Each row below holds a small network's activations on one record, seen along a few directions.
Here are examples, each followed by its value of one field, Fibiv.
Other fields move the rows too, some of them a lot.
Random noise pushes rows far along 5 fixed directions. That doesn't count. These rows show it; they differ only by the noise:
[ 255   74  -52 -215   16  149  153  103  100   48   -8 -141  167  122
  243 -226   30  -74 -176 -221  111 -103]
[ 151 -153 -105   49 -266  136  251  251  -69  181   59  -42  230  175
   77 -150 -144  172 -137  107  -30   63]
[-111  -82 -195  -98   67  -17  -83   36    3  128  104  119   81  -46
   15    7 -162   31 -128  -51  -63   89]
[ 577  -69 -268  -98  -76  239  205  169  -24 -313  116 -196  468  347
 -338   -4   72  -84 -506  -65   41  311]
[ 435  390  180   97  233   20   15  122   32 -189  -43 -212  310  590
 -192   -4  381  -30 -320  148    1   53]
[ 383  270  144 -183  309   26   -8  141  147  -32   13  -84  114  354
   76 -136  292 -136 -230 -162   75 -108]
[-387   53 -246  415 -118  -88 -139 -131 -235  -16   -6  -16  343  105
 -350  281 -224  285 -157  514 -242  369]

[-191  117  157  280 -370   15  181  -35 -102  234 -149 -198   52   77
  195  -73  -45  231  263  294 -107  -70]
k7
[-473  534 -183 -225  348  -90 -390 -757  160 -310 -215 -284   -5 -407
  136  187   55 -335   66 -352   48  -31]
k7
[-368  -76 -146 -286   90  -36  -49 -210  134  219 -113   42 -222 -425
  573 -183 -249  -81  218 -305  180 -307]
k6
[-213  529  450  186  339 -109 -310 -142   26  -73 -148  -94 -149   35
  -47  165  347   46  235  222  -59 -160]
k8
[ 308    2 -308 -216   95  130    8 -205  111 -402   37 -237  262  -32
 -253  121   97 -238 -373 -202   57  157]
k4
[ 350 -264 -119   21 -140  141   91  223 -151 -287  147  -33  227   84
 -564  157    3   96 -246   43  -46  350]
k2
[ 780  192  392 -252  336  -21   62  356  228  -49  101  106 -117  479
  -94 -129  489 -290 -165 -324   67 -144]
k5
[ -16  351  -93   35 -375  228  275 -357    7 -149 -376 -546  257 -138
  396 -213 -134  -76  -44 -189  148 -151]
k5
[-447 -261 -494 -258  380 -222 -588 -279   16 -208  184  428  -34 -447
 -474  436 -355 -150 -147 -304 -199  318]
k1
[  70   93  144 -496  694 -218 -278  -29  338   99   75  291 -399  -33
  296 -106  247 -362   38 -508  160 -339]
k6
[ -46  251  643 -211   87  149   69   81  314  256  -86  -72 -418 -299
  566 -273  226  -31  561 -213  129 -587]
k3
[ 387  206  277   62 -266  305  367  -46   48 -349 -243 -520  221  168
   52 -151  256  -88  -77   33  144 -126]
k1
[-370 -173 -279  -19   90 -224 -299 -160 -103  -31   86  209   14 -268
 -247  250 -250  -32  -84 -114 -143  257]
k2
[-196   91  302 -189  500 -331 -347   51  200  300   85  278 -462   -4
  180   40  181  -33  243   -1  -59 -283]
k7
[ 253   83  207 -119  -28  134  111  145   73   -2   67  -96  -10   32
   26  -80  216  -69   46 -104  -42  -61]
k4
[-506 -218  117  213 -338   -9   21  -77  -84  318   24  108 -276 -426
  160   46 -260  215  356  276 -160  -43]
k8
[-514  185 -127  362 -149 -147 -133 -346 -139  -20 -237  -96   82 -143
  -52  178 -324  221  -31  425 -117   98]
k5
[ -43 -399   59 -114 -219   93   36  308   22  314  271  242 -247 -333
   -6  -34 -152  142  231    3 -127   46]
k4
[-213 -115 -314 -379  438  -19 -392 -271  160 -354  152  217  -66 -476
 -283  329 -151 -256 -117 -323  -19  154]
k3
[-294 -147  113  268 -234 -163   28  181 -135  394   23  176 -153   12
  153  -58 -144  244  240  222 -152  -41]
k6
[-540 -196 -483  291 -557  196   25 -483 -277 -266 -135 -303  329 -560
 -340  296 -468  232   44  286  -61  416]
k2
[-456  439  -15    3 -149  220  150 -591  119 -223 -430 -545  231 -416
  559  -67 -148  -34  226  -96  195 -352]
k3
[-152 -184 -551 -144 -321  164  224 -307  -65 -162 -138 -176  305 -330
  184  -42 -446  -92 -182 -216  104   87]
k8
[-385 -206 -158  -61  138 -179 -285 -139  -46  -45   50  238 -146 -309
 -174  206 -248  -15  -38   14 -130  137]
k1

Which value of Fibiv does each new row have?
[ 713 -405  -21 -807  223  290   56  182  394 -180  387  270 -379 -380
 -162  -84  122 -522 -119 -809  171   14]
k5
[-198  113 -298  -37   62 -164  -79 -142  -96   42 -201  -43  280   89
  212  -83 -282   85 -330 -181   71  -85]
k2
[ 121  175  100   76 -232  137  156  -32  -19 -194 -208 -315  244  136
   88  -89   14   32 -100  -61   13  -81]
k1
[-299 -172   41 -282  130 -162  -64   -4  181  459   78  280 -415 -307
  470 -110 -176   -8  282 -204   -4 -298]
k7
[ -59    8 -454  -44 -235  169   77 -349  -28 -283 -162 -239  347 -238
  -90   77 -301 -107 -160 -180   58  185]
k5
[-191  534   35    4  135   81 -168 -506   50 -381 -325 -479  128 -237
  101   75  149 -195   81  -82  128  -70]
k8
[-228 -431 -237   96 -404  -54  264  334 -205  465    0  220   89  -12
  367 -222 -509  336   94  114  -55  -78]
k6
[ -53 -200 -679  -48 -436  387  187 -358  -93 -384   38 -286  457 -325
 -217   78 -393  -76 -215 -161   92  409]
k6
